These are the activations of a small neural network, seen along a few directions. Each row is one input.
Each table varies a few parts of the input and shows all the possible inputs, shuffled.
A made-up example of a description, with smaller parts first: one of 4 places along a line, together with either a single point or (one of 2 separate values, together with one of 5 places around a ring) or one of 11 places along a line.
Shared parts are said once, and a part with two or three values counts as separate values.

Other details of the inputs shift rows strongly along two fixed directions, in all tables alike. That doesn't count.

Table:
x1: .14,.10,-.46,.04,-.14,.15,.14,-.05,-.10,.18,.39
x2: .32,.03,.53,.12,.05,-.08,-.20,.06,.07,.09,-.21
x3: -.37,.08,.65,.24,.27,-.33,-.05,.23,.17,-.08,.22
x4: -.35,.16,.82,.10,.16,-.08,.08,.20,.13,-.03,.24
x5: -.52,.15,-.32,-.27,.28,-.12,.40,.23,.09,.01,.64
x6: -.40,.06,.68,.04,.32,-.11,.10,.22,.11,-.09,.18
x7: .27,-.04,.27,.10,.05,-.10,-.30,-.09,.22,.00,-.64
x8: -.09,-.01,.50,.06,.13,-.15,-.25,-.33,-.08,-.03,-.47
x9: .06,.06,-.46,-.25,.07,.27,.13,.02,-.12,.10,.23
x10: .46,-.10,-.72,-.01,-.14,.37,-.08,-.20,-.18,.15,-.07
x11: -.16,-.01,-.45,-.04,.05,-.08,.21,.09,.04,.12,.57
x12: -.17,.02,-.41,-.09,.00,.28,.07,-.03,.02,.03,.14
x13: .25,-.04,-.62,-.14,-.15,.46,.02,-.28,-.01,.08,-.36
x14: .05,-.03,.44,.06,.14,-.09,-.20,-.37,.06,-.22,-.36
x15: -.17,.11,-.35,-.26,.13,.11,.22,.14,.00,.08,.48
x16: .18,-.15,-.52,-.05,-.35,.15,-.02,.00,-.12,.03,.09
x17: .10,-.11,.35,.09,-.08,-.15,-.26,.13,.05,-.14,-.42
x18: .52,-.14,.40,.05,-.23,.47,-.35,-.18,.03,.14,-.57
x19: .14,-.16,.33,.24,-.22,.04,-.39,.00,.01,-.15,-.57
x20: .37,-.10,.19,.26,-.13,.15,-.46,-.26,.17,.00,-.85
x21: .63,.02,-.60,-.08,-.17,.31,-.03,-.17,-.22,.24,-.06
x22: -.59,.06,-.32,-.19,.18,-.08,.42,.18,.13,.03,.67
x23: -.25,.09,.61,.10,.40,-.42,.02,.28,.10,-.06,.20
x24: .24,-.09,-.70,-.14,-.10,.33,-.17,-.48,-.41,.15,-.17
x25: -.46,.10,.66,.08,.25,-.08,.01,.22,.16,-.09,.22
x26: -.14,.00,-.53,-.19,-.08,.19,.21,-.11,.15,.09,.09
x27: .09,-.06,-.60,-.15,-.04,.41,.08,-.13,-.09,.07,-.04
x28: .23,-.10,-.57,-.03,-.29,.21,.03,-.03,-.23,.00,.04
x29: -.50,.08,-.26,-.19,.15,-.02,.39,.20,.08,.07,.78
x30: -.53,.11,-.48,-.07,.14,-.39,.48,.11,.22,.06,.66
x31: -.43,.14,-.36,-.11,.30,-.38,.36,.25,.10,.02,.67
x32: -.41,.15,-.45,-.12,.33,-.36,.41,.22,.00,.02,.67
x33: -.10,.01,.44,.09,.02,.12,-.20,-.09,.24,-.07,-.50
x34: -.17,.02,.45,.19,.21,-.31,.00,.02,.22,-.08,-.26
x35: -.22,-.01,.67,.13,-.10,-.35,.09,.27,.08,-.08,.23
x36: .19,.06,-.39,.01,-.05,.10,.22,-.04,-.14,.17,.34
x37: .19,-.08,-.69,.00,-.02,.18,.05,-.13,-.10,.09,.00
x38: -.23,.16,.82,-.04,.24,-.17,.10,.26,.15,.00,.22
x39: .34,-.05,-.43,-.02,-.37,.21,.11,-.04,-.26,.06,.08
x40: .18,-.18,.23,.14,-.30,-.04,-.27,-.08,.14,-.10,-.64
x41: -.39,-.04,.57,.17,.11,-.40,.06,.27,.06,-.23,.01
x42: -.05,-.02,.67,.08,.25,-.12,-.19,-.18,-.03,-.22,.01
x43: .25,.03,-.31,-.12,-.12,.43,.15,-.10,-.16,.16,.11
x44: .35,-.12,-.61,.03,-.43,.35,-.18,-.11,-.20,.02,-.13
x45: .42,-.03,.54,.08,-.01,.16,-.29,-.37,-.15,-.09,-.26
x46: .56,-.04,-.53,-.10,-.40,.28,-.02,-.08,-.30,.10,-.11
x47: -.06,-.01,-.56,-.04,-.22,-.04,.22,-.03,-.06,-.06,.04
x48: -.05,-.14,-.50,-.04,-.25,-.01,.08,.05,-.04,-.02,.13
x49: -.54,.13,-.46,.01,.20,-.27,.37,.17,.07,.01,.74
x50: -.30,.13,-.27,-.05,.06,-.25,.46,.18,.04,.17,.90
x51: .11,-.09,.25,.21,-.27,-.02,-.29,-.07,.09,-.15,-.62
x52: .44,-.13,.16,.09,-.24,.05,-.36,-.12,.00,-.11,-.89
x53: .43,.00,-.51,-.14,-.21,.39,-.09,-.47,-.49,.26,.00
x54: .19,-.07,.39,-.02,.13,.20,-.30,-.03,.05,-.04,-.61
x55: .45,-.05,-.55,.02,-.52,.36,-.07,-.12,-.24,.09,-.05
x56: .13,-.02,-.53,-.15,-.04,.25,-.08,-.36,-.42,.16,.13
x57: -.38,.02,.70,.07,.39,-.35,-.02,-.09,.05,-.29,.16
x58: .28,-.03,.51,.08,-.20,-.08,-.19,.13,-.03,-.04,-.26
x59: -.55,.22,-.35,-.28,.23,-.19,.48,.16,.19,.01,.56
x60: -.25,.02,.62,.07,.09,-.40,-.03,.35,.08,-.17,.12
x61: .24,.05,.58,-.03,.07,.17,-.13,.03,-.02,.06,-.27
x62: -.42,-.04,.53,.17,.28,-.44,.03,.22,.27,-.06,.16
x63: .26,-.09,.25,.08,-.21,-.08,-.30,-.03,.11,-.12,-.69
x64: .55,-.18,.29,.11,-.22,.17,-.47,-.03,-.13,-.08,-.73
x65: -.37,.14,.50,.08,.38,-.55,.13,.18,.25,-.10,.01
x66: -.34,.01,.50,.07,.16,-.46,.05,.31,.04,-.21,.03
x67: .00,.04,.40,-.05,.15,.03,-.12,-.03,.17,-.06,-.51
x68: .33,-.01,-.67,-.11,-.04,.18,-.03,-.05,-.08,.16,.14
Description of these inputs: one of 4 places along a line, together with either one of 2 separate values or (one of 3 separate values, together with one of 5 places around a ring).
The inputs of x41 and x39 match in every part but the place on the line of 4. If x27 is changed in the same way as x41 into x39, which row does it become?
Answer: x43
The inputs of x26 and x18 match in every part but the place on the line of 4. If x65 is changed in the same way as x26 into x18, which row does it become?
Answer: x21
Which other rows does x20 become when the choice among 3 separate values takes its other values? List them by row number.
Answer: x33, x51
Which other rows does x56 become when the choice among 2 separate values takes its other values? List them by row number.
Answer: x42
Which other rows does x24 become when the place on the line of 4 takes its other values? List them by row number.
Answer: x8, x53, x56
Which other rows does x36 become when the place on the ring of 5 takes its other values? List them by row number.
Answer: x1, x2, x21, x50
Which other rows does x42 become when the place on the line of 4 takes its other values? List them by row number.
Answer: x14, x45, x57

Table:
x69: .16,-.03,.10,.10,-.02,.02,-.15,-.10,-.13,.03,.01
x70: .07,-.07,-.05,.12,-.06,-.11,-.10,-.06,.09,-.04,-.19
x71: .05,-.10,-.01,.15,-.06,-.12,-.16,-.05,.03,-.06,-.23
x72: .07,-.05,-.01,.12,-.04,-.05,-.10,.00,.13,.02,-.24
x73: .07,-.03,-.04,.03,-.17,.01,-.02,.09,.05,-.02,-.20
x74: .05,-.09,-.01,.07,-.19,-.06,-.09,.04,-.05,-.10,-.22
x75: .09,-.06,-.02,.08,.01,.01,-.11,.07,.17,.02,-.22
x76: .08,.01,.16,-.06,.11,.26,-.07,-.06,.02,.06,-.08
x77: .06,.02,.17,-.03,.06,.20,-.06,-.13,-.02,.06,-.10
x78: .16,-.04,.14,.02,-.15,.07,-.10,-.01,-.19,-.01,-.02
x79: -.08,.05,-.56,-.17,.00,.20,.18,-.17,-.23,.06,.41
x80: -.08,-.08,.01,.03,-.01,.00,-.13,-.12,.02,-.10,-.28
x81: -.40,.13,.47,.09,.26,-.41,.20,.16,.06,-.05,.55
x82: -.36,.12,.41,.00,.10,-.32,.25,.23,-.02,-.08,.53
x83: -.17,.02,-.70,-.15,-.05,.05,.21,-.14,-.01,.00,.21
x84: .05,.01,.13,-.02,.05,.15,-.06,-.18,-.06,.00,-.06
x85: .19,.00,.15,.08,.01,.08,-.10,-.06,-.01,.11,-.04
x86: .07,-.06,-.04,.04,-.19,-.05,-.04,.03,.01,-.09,-.19
x87: .21,-.02,.15,-.04,-.09,.19,-.05,.09,-.05,.06,-.03
x88: -.11,-.01,.37,.06,.01,-.13,-.03,.27,.17,-.09,-.15
x89: -.04,-.03,.00,-.04,.06,.13,-.09,.00,.17,-.01,-.27
x90: .09,.06,-.59,-.13,.01,.19,.21,.01,-.08,.19,.49
x91: -.47,.14,.22,-.08,.37,-.57,.27,.23,.11,-.13,.25
x92: .23,.06,.12,-.09,.15,.01,-.08,-.10,-.14,.03,-.16
x93: .18,.00,.11,-.01,-.13,.13,-.02,.03,-.09,.07,-.01
x94: -.18,.05,-.73,-.18,-.03,.11,.25,-.07,.03,.07,.23
Describe the family of inputs behind these rows.
Answer: one of 2 separate values, together with either a single point or (one of 3 separate values, together with one of 4 places along a line)
The inputs of x76 and x89 match in every part but the choice among 2 separate values. If x78 is changed in the same way as x76 into x89, which row does it become?
Answer: x74
Which other rows does x93 become when the choice among 3 separate values takes its other values? List them by row number.
Answer: x77, x85
Which other rows does x69 become when the place on the line of 4 takes its other values? List them by row number.
Answer: x81, x85, x90

Table:
x95: .36,.01,-.42,-.12,-.33,.29,.17,.04,-.27,.19,.37
x96: .03,-.07,-.78,-.04,-.20,.15,.09,.12,.10,.06,-.01
x97: .38,-.01,.47,.16,.03,-.20,-.26,.02,.01,.02,-.36
x98: .22,-.02,.04,.05,.16,.08,-.19,-.28,.05,.05,-.26
x99: .10,.05,-.21,-.15,.26,.09,-.01,-.23,-.10,.06,-.06
x100: -.03,-.03,.42,.17,-.09,-.26,-.05,.33,.27,-.11,-.38
x101: .17,-.02,.68,.10,.00,.30,-.25,-.13,.00,.00,-.21
x102: -.90,.13,.31,.09,.23,-.64,.32,.06,-.02,-.20,.52
x103: .11,-.19,.16,.18,-.31,-.24,-.23,-.03,-.12,-.28,-.31
x104: -.50,.18,.05,.01,.40,-.53,.34,.28,.06,.02,.78
x105: -.12,-.04,-.59,-.10,-.09,.17,.10,-.08,.22,.02,-.06
x106: .21,-.03,-.03,-.01,-.15,.28,-.02,.05,-.17,.14,.21
x107: -.18,-.04,.32,-.05,.13,.00,-.15,.02,.26,-.10,-.52
x108: .14,.08,-.43,-.27,-.05,.51,.13,-.18,-.28,.13,.28
Describe the family of inputs behind these rows.
Answer: either one of 2 separate values or (one of 3 separate values, together with one of 4 places along a line)
